Each row below holds a small network's activations on one input, seen along a few directions.
In each table, some parts of the input vary, and every possible input appears once, in random order.
A made-up example of a description, with smaller parts first: one of 5 places around a ring, together with either a single point or one of 9 places around a ring or (one of 2 separate values, together with one of 6 places along a line).
Shared parts are said once, and a part with two or three values counts as separate values.

Other details of the inputs shift rows strongly along two fixed directions, in all tables alike. That doesn't count.

Rows:
R1: [ 31  30   0  -3  28  30 -18 -15  15  21   8  19  17]
R2: [  0 -13  -5   6 -10  -1  16  12  -7   6  11  -2 -18]
R3: [  0   5  -7  -4  -8 -20  -5  -4  -7 -16   8  -1  22]
R4: [ 23   5   8 -24   5  26  -2  -6  42   7  14 -24 -27]
R5: [-32  14  -9  16  -1  -5 -25 -17  -7 -20   6  13  22]
R6: [-12 -32  -7  -5  -8 -24  19  20 -12   3  -1  -8 -17]
R7: [ -1 -24   2  -8   0  -1   0   9  11  -1   2 -11  -7]
R8: [ -3  20   2   8  17  21 -15 -10   5  11  -7  16  -2]
R9: [-21  -1   3  11   3   0 -18  -6  -5 -10 -11   9  13]
R10: [-10   4   0  15 -17 -19  16   7 -31  -6 -12  10   6]
R11: [ 16 -15  13 -22  -8 -14  15   9   1  -2 -17 -18   1]
R12: [ 32   5   2 -16  18  20   6   1  19  21   7  -3 -10]
R13: [ -4  34  -6  11   9   9 -33 -26   6 -13  10  19  32]
R14: [ -3 -11  13 -10  -9 -19   7   4  -8  -9 -26 -10   4]
R15: [ 34  -2  17 -24 -18  -4  43  16  -1  12 -17 -23 -29]
R16: [-30 -11 -10  15 -11 -44   8   8 -43 -12 -16  16  22]
R17: [  6  -4  12  -9  10  26  -9  -3  28   8  -7 -13 -19]
R18: [  1  -1 -16  20  -3  -6   2   4 -20   0  22  18  19]
R19: [-27  16 -18  24  11  12 -39 -22   6 -12  26  18  24]
R20: [ -7 -28  -6   0  -4 -25   2  10 -12 -10   5  -3  20]
R21: [ 19  26   4  10  16  51 -10 -11  24  21  11   7 -24]
R22: [ 29   7   6 -25   5  15   4  -5  31   2  13 -23 -11]
R23: [-35 -11 -18  24   4 -12 -12   3 -20  -2   4  19   9]
R24: [ -6 -16  17 -12 -31 -16  46  25 -16  -1 -33 -25 -46]
Each input here is: one of 4 places along a line, together with one of 6 places around a ring.
Changing only the place on the ring of 6 turns R8 into R1. The same change can be made to R24. Which row results?
Answer: R15
Start at R19 and move only the place on the line of 4, one step at a time. The first step leads to R17. Which rows follow, in order?
Answer: R23, R21
Which other rows does R7 become when the place on the line of 4 takes its other values? List them by row number.
Answer: R2, R4, R6

Rows:
R25: [ 33 -10  10 -21   3  19  12   9  23  12  11 -20 -19]
R26: [ 17   6  11  -6   8   7   6   1  -7  15 -19   5  -1]
R27: [-18   9 -18  16  -5 -26   5   4 -34  -3   4  19  11]
R28: [ 23  22  -9 -13  28  18  -5 -14  23  20  18   5  -1]
R29: [ 13 -14   6  -6   4   6  -6   6  13   2   0  -7  -1]
R30: [  1  37   4   3  15  35  -6 -18  19   9  -2   3 -20]
R31: [-16 -15   4 -25  -8 -13  23   7  13  -6 -14 -34 -40]
R32: [-23 -25 -13  20 -13 -17 -12   8 -12 -17  19  10  18]
R33: [  4 -17  19  -5 -26   0  32  17  -1  -3 -15 -23 -34]
R34: [ 14  13  -8  26   8  14  -2  -5 -15   9  23  28  28]
R35: [  2   0 -10   6  28   0 -21 -12  -4  10   9  23  37]
R36: [ 28  14  -9  -7  21  24  -4 -10  21  20  27   3   2]
R37: [ 11 -17  21  -9 -23  -4  26  21  -1   1 -29 -19 -27]
R38: [-17 -36   2   0 -20 -17  13  15  -3 -15   3 -19 -12]
R39: [ 19  17  -2 -15  27  21 -17 -10  22  16   9   5   2]
R40: [-18   1 -16  23 -15 -17   2   5 -30  -6  10  17   9]
R41: [-15   3 -14   8 -18 -41 -19  -9 -23 -36  15  10  54]
R42: [ 11 -12  15 -14   1  27   8   1  32   0   2 -28 -29]
R43: [ -3  -9  -7  23  -4 -20  10   8 -35  -1  -1  20  31]
R44: [ 32  23  10  -2  26  27  -1 -12   7  26  -9  16  10]
R45: [ -5 -11  11 -10  10   6 -12  -4  16   2 -13 -10  -5]
R46: [-12   9 -16  42  -1   5 -23  -6 -25  -7  25  39  36]
R47: [-48 -16 -25  22  -4 -39 -25   2 -28 -20   8  25  34]
R48: [ -4  -4  17 -17 -15  -9  28  11   0   2 -32 -22 -37]
R49: [ -6  29 -14  18   9   6 -16 -12  -9   4  10  27   8]
R50: [-32 -15 -10  11 -20 -46  13  15 -43 -14 -17  11   7]
R51: [ -6   6 -20  14   9   7 -25  -9   3   0  30  17  15]
R52: [ -9  18 -16   6  16  12 -30 -14  16   2  19  16   5]
R53: [-33 -24 -24   1 -12 -54  11  15 -33 -14   6   1   8]
R54: [-13  -1  -5  10  17   6 -37 -11   5   0   3  20  25]
R55: [ -7 -10   3 -15 -34 -43   7   4 -10 -35  -6 -19  19]
R56: [ 21 -16  14 -11 -21  -5  39  22 -11   5  -8 -18 -25]
R57: [-39  21 -15  35  12   2 -27 -17 -21 -10   3  33  29]
R58: [  1 -23   3 -21 -21 -12  21  16  11  -1  -3 -28 -36]
R59: [ 31  16   8 -26  -6  -6   1  -9  13 -12   7 -17  19]
R60: [  7   1  -8  13  11  20 -25  -7  12   0  29  15  17]
R61: [ 29  32   3  -5  24  25   2 -12  10  24  -3  15   2]
R62: [ 33  30  -2   3  14  30   7 -10   8  24  15  11  -2]
R63: [-23 -21  12   2 -18 -26  17  12 -24  -8 -33  -7  -8]
R64: [-11 -30  18 -25  -3  -9  16   8  10  -4 -29 -33 -26]
R65: [ -5 -33  17 -16 -10  -5  19  14  12  -9 -20 -35 -25]
R66: [-23 -14  -1   8 -29 -22  25  14 -23 -10  -9 -11 -21]
R67: [ -3  15   3  -9  25  29 -20 -17  31   5   1  -5  -8]
R68: [ 17  28   2   7   2  35  -9  -9  16  14   9   9 -15]
R69: [ 19  17  18 -19   0  19  11   2  19  15 -24  -9 -34]
R70: [  9  -9  -1 -19 -23 -49  23   3 -18 -24   1 -17  32]
R71: [ 11  18  15  11  12  41 -10 -11  17   6  -8   2  -4]
R72: [ -2  15  -1  18  13  10 -22 -11 -12   6  -6  28  22]
R73: [ 14   0  -3 -19  17  -4   7  -1  10  13   0  -3   0]
R74: [ -1   7 -22  11  13   6 -21  -8  -2   4  33  16  20]
R75: [  6 -33  15 -19 -16 -11  15  21  12  -4 -17 -28 -23]
R76: [ -5  34 -10  17   9  17 -19 -13   2   6   7  25   2]
R77: [-12  -9  -5  25 -11 -16  -3   9 -29  -9  -5  18  21]
R78: [-21 -22 -12 -12 -15 -41  15  14 -14 -10  -3 -12 -15]
R79: [ 24  32   4  -5  20  27  -6 -10  10  20  -3  13  -3]
R80: [-24  -9 -19  12 -16 -51  30  14 -47  -7  -4  12  10]
R81: [-22  19 -11  16  -2 -10 -34 -26  -6 -37  19  11  56]
R82: [ -8  -2   3 -12   8   4  -8  -4  18   0  -6 -10 -13]
R83: [ 22   8  25 -17   1  22   7   1  17  16 -30  -9 -26]
R84: [  1  20  -3  -7  19  25 -19 -17  32   7  11  -3 -15]
R85: [-19 -22 -11   5   7 -28 -12   4 -24  -5   0  13  30]
R86: [ 38 -10   9 -21   6  17  20   7  23  16  12 -18 -14]
R87: [ -1   2  11  11  -7  21  10   0   3  -3  -2  -5 -15]
R88: [-24 -10  -1  29 -12 -12  -5   5 -24 -13  -7  12  17]
R89: [ 16  -6   6 -15 -20  -9  39  18 -11   9  -9 -19 -32]
R90: [-11 -23   5 -19 -15  -6  24  10  12  -7  -6 -36 -38]
R91: [ -1 -23   5   4 -20 -27  26  23 -32  -4 -17  -5   1]
R92: [-29 -13  -1   8 -26 -19  27  11 -23 -13 -11 -14 -21]
R93: [  6  22  17   3  19  38 -13 -17  15  11 -17   5  -5]
R94: [-27 -13 -17   5   1 -30 -13   3 -17 -11   4  13  18]
R95: [ 17 -13  19 -17   3  21   1   4  32   5 -10 -26 -23]
R96: [ -6 -23   5 -19 -18 -10  22  12  12  -4  -4 -34 -38]
R97: [21 18  9 11  1 39 -9 -5 16 10  9 11 -8]
R98: [ 27   4   4  -5  22  27 -17  -4  21  13  12   2  10]
R99: [-35  27 -21  37   6  -2 -26 -17 -20  -8  14  34  23]
R100: [ 23  -8  17 -29  12  14   0   1  26  14 -17 -17 -20]
R101: [  5  25   1  -1  -2   4 -28 -25  15 -24  14   0  36]
R102: [32  4  3 -5 25 25 -9 -6 21 17 12  4 15]
Changing only one part turns R79 into R57. The same change can be made to R59. Which row results?
Answer: R81
What do these inputs look like to the network?
Answer: one of 6 places along a line, together with either a single point or (one of 2 separate values, together with one of 6 places around a ring)
Which other rows does R45 become when the place on the ring of 6 takes its other values? List them by row number.
Answer: R38, R82, R84, R95, R96
Which other rows does R45 become when the place on the line of 6 takes its other values? List them by row number.
Answer: R35, R54, R64, R85, R100
Which other rows does R77 become when the choice among 2 separate values takes its other values? List them by row number.
Answer: R29

Rows:
R103: [ 16  -8   1 -14 -13  -9  29   8  16  -1   5 -18 -22]
R104: [  8   7  14 -19 -14   7  10  -5  10   4 -21 -21 -31]
R105: [ -8  -3  -3  10  14  11 -23 -12  20  -2   8  10  21]
R106: [ 14   8  -1  10  10   9 -17  -9  -8  12   9  16  21]
R107: [-25 -14  -5  -6 -28 -43   8   7 -30 -27  -1  -8  15]
R108: [-22 -34  -3  -1 -17 -38  15  11 -29 -20  -3  -6  24]
R109: [-14 -21 -11  11 -24 -36  16  21 -41  -7  -3  -2   9]
R110: [ 16 -19  14 -19  -4   3   4   9  26   6 -11 -17 -24]
R111: [-30 -39  -2  13 -25 -41  11  18 -41 -10 -13  -1   4]
R112: [-38 -27  -7   8 -15 -41   4  13 -15 -26  -8 -13   8]
R113: [ 14  23   5  -3  17  10   5  -5   6   6 -11   5  -2]
R114: [ 13  11   3 -10  12   6  -6  -7  24  -3   4 -11   6]
R115: [ 12   0  12  -9  -5  13  17  18   5  15 -19  -8 -36]
R116: [-36 -33 -15  16 -27 -44  19  16 -20 -22   6  -3  -4]
R117: [-33   0 -20  28   4 -23 -23  -7 -33 -28  20  20  53]
R118: [ 27  -2  17 -19   1   1  20  12   3  18 -19  -6 -21]
R119: [ -1  10  -7  21   5  22 -20  -3  -6   9   9  13   6]
R120: [ 12  26  -1   8  19  19 -14 -17   4   4   4   5  17]
R121: [ -2  -4  15 -24 -18  -1   7   2   9 -10 -12 -25 -24]
R122: [-34 -16  -9  21 -22 -31  27  16 -34  -7  -5   9  -8]
R123: [ 11  38  -3  -1  10  11 -15 -17   5   5  -2  22   8]
R124: [-35   7 -25  21  -8 -36 -31 -11 -21 -26  21  25  51]
R125: [-13   7 -21  -7  37  15 -27 -14  15  19  23   7  -6]
R126: [ 20  12  12 -26 -12   0  16  -4   6   5 -16 -21 -21]
R127: [ 21 -14  12 -27   0  -2  17   3  27   4 -10 -22  -7]
R128: [  7 -12  17 -11  -4   0  17  16   0  12 -24  -5 -29]
R129: [ 16 -18  20 -20  -5  12   6   8  14   3  -9 -18 -24]
R130: [ 15  26  -7  16   8  24  -2 -15   1  13  21  13   9]
R131: [-36 -32  -9  15 -30 -36  23  16 -33 -25   7  -6  -5]
R132: [  0  12 -24 -15  37   9 -21 -16  11  20  27   9   5]
R133: [ 16 -12  13 -17  -4  -4  25   5   0   9 -18 -20  -8]
R134: [ 27  -6   9 -21  -9   9  16  14   8   3  -1 -21 -20]
R135: [-10  28  -5   9   6  10 -20 -16   1   1  -6  25   2]
R136: [ 15  22 -18  16  19  21 -35 -11  16   4  28  25  28]
R137: [ -5  22  -1   0   6  14 -32 -17  26  -4   9   5   7]
R138: [ 29 -13  17 -26  -5   4  12   8  10   5  -5 -18 -14]
R139: [ 20  12  -7   6  20  16 -33 -15  20   7  21  22  27]
R140: [ 26   6  10 -15  -4   6  23  18   2  16 -14  -9 -25]
R141: [-37 -26  -2   7 -16 -32   7  12 -27 -29  -7 -14   8]
R142: [ -9  16  -3  18  15  18 -19 -15  -1  -1   1   7  12]
R143: [  0  14   0  19  23  33 -26 -21   9  11   6  17  21]
R144: [ 14 -11   6 -14  -7   7   7  15  24   4  -7 -20 -30]
R145: [ -8  -1   2  10  14  21 -22 -13   8  -4  10   9  22]
R146: [ 22  -1   9 -17 -10   9  29   5  11   1   8 -20 -24]
R147: [  8  -6  18 -13   5  11  22   6  12  13 -28  -9 -26]
R148: [ 12  31  -5  15  12  22   1 -10   2  15  15  24   6]
R149: [ 13  20   1   7  24  19  -7 -11   6  14  -2  22  19]
R150: [ 10  -1  11  -4 -11  16  27   3   7  13  -4 -19 -36]
R151: [  6  11  -3  11  10  32 -26  -4  10   1  17  10   4]
R152: [-45   5 -21  40   8 -21 -20  -5 -35 -18  -1  36  35]
Changing only one part turns R141 into R117. The same change can be made to R137. Which row results?
Answer: R124
Changing only one part turns R140 into R115. The same change can be made to R113. Which row results?
Answer: R152
What do these inputs look like to the network?
Answer: one of 2 separate values, together with either a single point or (one of 4 places along a line, together with one of 6 places along a line)
Which other rows does R144 become when the choice among 2 separate values takes its other values? List them by row number.
Answer: R136

Rows:
R153: [-28  -7  -2  16 -11 -27  -1   3 -23 -12 -11   5  15]
R154: [-13 -26 -10   1 -11 -32   9  13 -16 -13  14  -4   7]
R155: [ 16   4  18 -22  -9  14  23   4  26  12 -10 -33 -52]
R156: [-16 -24   5 -15 -16 -20  19  17 -18  -6 -31 -12  -3]
R157: [-12 -29  -5   0   0 -24   9  10 -11  -9   2  -1   0]
R158: [ 47  32  11  -8  13  43  18  -1  11  35  -4  10 -20]
R159: [-15  -5   8   2  -6   5   4   1   3  13  -1  -3  -9]
R160: [  6  26   5   7   6  20 -24 -26  11  -3  23  21  23]
R161: [ 17 -15  12 -27  -4 -14  18  13  10   0 -22 -22 -16]
R162: [ 30  12  -2 -11  16  14  -8 -12  18  -2   6  -6   9]
R163: [-16  18 -14  18   1  -6 -17 -11 -13 -18   3  14  17]
R164: [ -8  10 -11  23  22  22 -34  -7   2  14   8  17  17]
R165: [ -8   4 -13  16  -1   7 -14  -5  -2 -10  23  14  13]
What do these inputs look like to the network?
Answer: either a single point or (one of 2 separate values, together with one of 6 places around a ring)
Which other rows does R154 become when the place on the ring of 6 takes its other values? List them by row number.
Answer: R155, R157, R159, R164, R165
Which other rows does R154 become when the choice among 2 separate values takes its other values? List them by row number.
Answer: R162
